A small network was shown many inputs. Here are its activations along a few directions, one row for each input.
In each table, some parts of the input vary, and every possible input appears once, in random order.
Descriptions start from the smaller parts, as in this example, which fits no table here: one of 2 separate values, together with either a single point or one of 9 places along a line or (one of 6 places along a line, together with one of 8 places around a ring).
Shared parts are said once, and a part with two or three values counts as separate values.
In the rows, 100 means zero.

A family of inputs:
R1: [43, 117, 89, 84, 33, 141, 75, 42, 124, 91, 119, 107, 57, 84, 107, 67, 106]
R2: [124, 81, 105, 138, 123, 109, 119, 100, 81, 111, 93, 67, 109, 118, 113, 96, 111]
R3: [35, 130, 82, 98, 42, 133, 80, 39, 132, 95, 120, 106, 68, 82, 108, 62, 102]
R4: [121, 95, 104, 123, 124, 83, 109, 114, 85, 75, 68, 78, 85, 112, 119, 98, 108]
R5: [131, 90, 112, 134, 103, 120, 115, 99, 54, 107, 89, 81, 84, 121, 100, 117, 105]
R6: [147, 78, 123, 94, 108, 106, 106, 120, 60, 109, 99, 112, 116, 113, 77, 120, 84]
R7: [133, 87, 114, 99, 135, 75, 122, 140, 99, 120, 111, 102, 126, 80, 85, 108, 95]
R8: [133, 86, 126, 96, 111, 118, 106, 120, 79, 109, 99, 102, 129, 101, 84, 111, 83]
R9: [111, 82, 116, 92, 139, 89, 103, 124, 95, 109, 78, 99, 101, 113, 88, 117, 99]
R10: [110, 96, 97, 130, 130, 70, 108, 110, 91, 75, 73, 77, 98, 109, 119, 91, 112]
R11: [118, 97, 118, 124, 111, 84, 115, 111, 72, 66, 61, 89, 73, 117, 119, 114, 108]
R12: [35, 128, 67, 102, 37, 121, 92, 37, 143, 107, 127, 101, 80, 84, 107, 64, 103]
R13: [131, 99, 118, 100, 130, 92, 117, 136, 83, 114, 105, 115, 120, 78, 81, 119, 100]
R14: [116, 103, 88, 133, 121, 101, 120, 95, 95, 115, 109, 65, 120, 129, 101, 89, 114]
R15: [108, 77, 89, 100, 144, 77, 108, 123, 106, 113, 86, 111, 108, 114, 96, 113, 110]
R16: [115, 82, 117, 86, 121, 88, 106, 134, 92, 107, 74, 109, 81, 119, 88, 124, 105]
R17: [45, 134, 84, 60, 48, 121, 47, 67, 124, 75, 116, 131, 75, 67, 109, 94, 93]
R18: [43, 133, 79, 63, 50, 103, 54, 71, 136, 87, 120, 127, 84, 69, 115, 79, 87]
R19: [127, 91, 108, 144, 115, 120, 107, 103, 76, 112, 92, 80, 93, 118, 109, 100, 106]
R20: [125, 93, 99, 100, 137, 70, 124, 136, 107, 120, 117, 97, 146, 86, 83, 116, 97]
R21: [128, 84, 104, 99, 128, 97, 110, 106, 100, 120, 111, 90, 158, 112, 87, 107, 85]
R22: [34, 148, 67, 57, 46, 100, 60, 71, 151, 87, 125, 113, 99, 74, 107, 79, 95]
R23: [106, 87, 86, 84, 149, 73, 117, 115, 121, 111, 89, 87, 123, 125, 92, 108, 108]
R24: [50, 113, 96, 91, 12, 141, 78, 52, 120, 92, 109, 118, 41, 86, 112, 83, 102]
R25: [50, 139, 91, 52, 33, 114, 61, 70, 111, 76, 115, 140, 60, 76, 103, 98, 84]
R26: [127, 70, 111, 98, 119, 99, 105, 113, 83, 121, 103, 99, 143, 108, 89, 98, 92]
R27: [140, 84, 123, 91, 114, 94, 125, 144, 74, 105, 105, 119, 107, 86, 82, 136, 91]
R28: [114, 97, 85, 130, 136, 64, 113, 107, 108, 72, 85, 76, 112, 118, 121, 94, 114]
Changing only one part turns R24 into R1. The same change can be made to R6. Which row results? -> R8
What do these inputs look like to the network? -> one of 4 places along a line, together with either one of 2 separate values or one of 5 places around a ring
Start at R11 and move only the place on the line of 4, one step at a time. The first step leads to R4. Which rows follow, in order? -> R10, R28
Which other rows does R10 become when the place on the ring of 5 takes its other values? List them by row number. -> R2, R7, R15, R26

A family of inputs:
R29: [97, 113, 127, 80, 41, 180, 71, 60, 54, 104, 100, 123, 59, 99, 82, 103, 75]
R30: [114, 90, 65, 122, 163, 45, 123, 116, 140, 102, 85, 52, 155, 123, 119, 83, 121]
R31: [56, 115, 117, 6, 55, 95, 70, 110, 124, 110, 133, 189, 75, 47, 65, 126, 66]
R32: [133, 107, 94, 154, 165, 71, 137, 118, 94, 78, 60, 49, 99, 133, 122, 91, 119]
R33: [159, 65, 150, 124, 124, 139, 123, 133, 30, 129, 99, 109, 108, 101, 72, 131, 95]
R34: [69, 124, 77, 151, 65, 93, 89, 71, 116, 70, 89, 68, 38, 116, 151, 76, 123]
R35: [132, 85, 138, 8, 132, 75, 109, 162, 82, 101, 100, 161, 136, 73, 43, 155, 64]
R36: [159, 82, 130, 153, 123, 122, 139, 126, 36, 110, 69, 63, 70, 123, 97, 120, 116]
R37: [51, 118, 61, 63, 55, 93, 59, 66, 149, 107, 144, 121, 143, 83, 106, 77, 93]
R38: [106, 90, 80, 88, 157, 69, 122, 112, 136, 118, 124, 100, 196, 96, 76, 89, 100]
R39: [87, 96, 113, 149, 39, 143, 92, 74, 65, 92, 93, 82, 19, 96, 126, 92, 120]
R40: [39, 115, 49, 102, 82, 74, 67, 53, 174, 79, 103, 82, 101, 110, 141, 56, 109]
What do these inputs look like to the network? -> one of 2 separate values, together with one of 6 places around a ring
Changing only the choice among 2 separate values turns R29 into R33. The same change can be made to R31. Which row results? -> R35
Which other rows does R34 become when the choice among 2 separate values takes its other values? List them by row number. -> R32

A family of inputs:
R41: [120, 92, 102, 123, 106, 112, 114, 96, 89, 119, 93, 80, 97, 126, 96, 103, 104]
R42: [105, 101, 91, 111, 134, 79, 111, 113, 107, 100, 79, 83, 98, 112, 106, 104, 113]
R43: [24, 147, 73, 86, 15, 133, 62, 37, 132, 79, 121, 110, 44, 78, 118, 70, 104]
R44: [119, 85, 126, 96, 109, 99, 117, 123, 89, 101, 108, 112, 100, 86, 87, 110, 91]
R45: [120, 83, 99, 98, 116, 91, 108, 113, 93, 107, 110, 94, 149, 97, 92, 101, 101]
R46: [122, 86, 110, 98, 113, 112, 108, 106, 89, 124, 105, 104, 122, 114, 80, 112, 92]
R47: [117, 91, 117, 122, 110, 106, 114, 113, 80, 104, 89, 91, 75, 97, 104, 103, 106]
R48: [101, 88, 95, 88, 136, 71, 109, 121, 116, 111, 95, 108, 123, 97, 90, 108, 103]
R49: [120, 94, 94, 127, 108, 97, 100, 100, 89, 97, 99, 77, 124, 115, 116, 92, 106]
R50: [23, 138, 81, 61, 14, 124, 56, 42, 144, 82, 140, 138, 68, 69, 105, 72, 85]
R51: [115, 102, 104, 109, 119, 90, 105, 112, 81, 81, 73, 89, 90, 110, 108, 107, 104]
R52: [114, 93, 110, 82, 122, 85, 96, 123, 89, 95, 88, 113, 111, 99, 96, 117, 93]
Changing only one part turns R42 into R48. The same change can be made to R47. Which row results? -> R44
What do these inputs look like to the network? -> one of 2 separate values, together with either a single point or one of 5 places around a ring
Which other rows does R46 become when the choice among 2 separate values takes its other values? List them by row number. -> R41
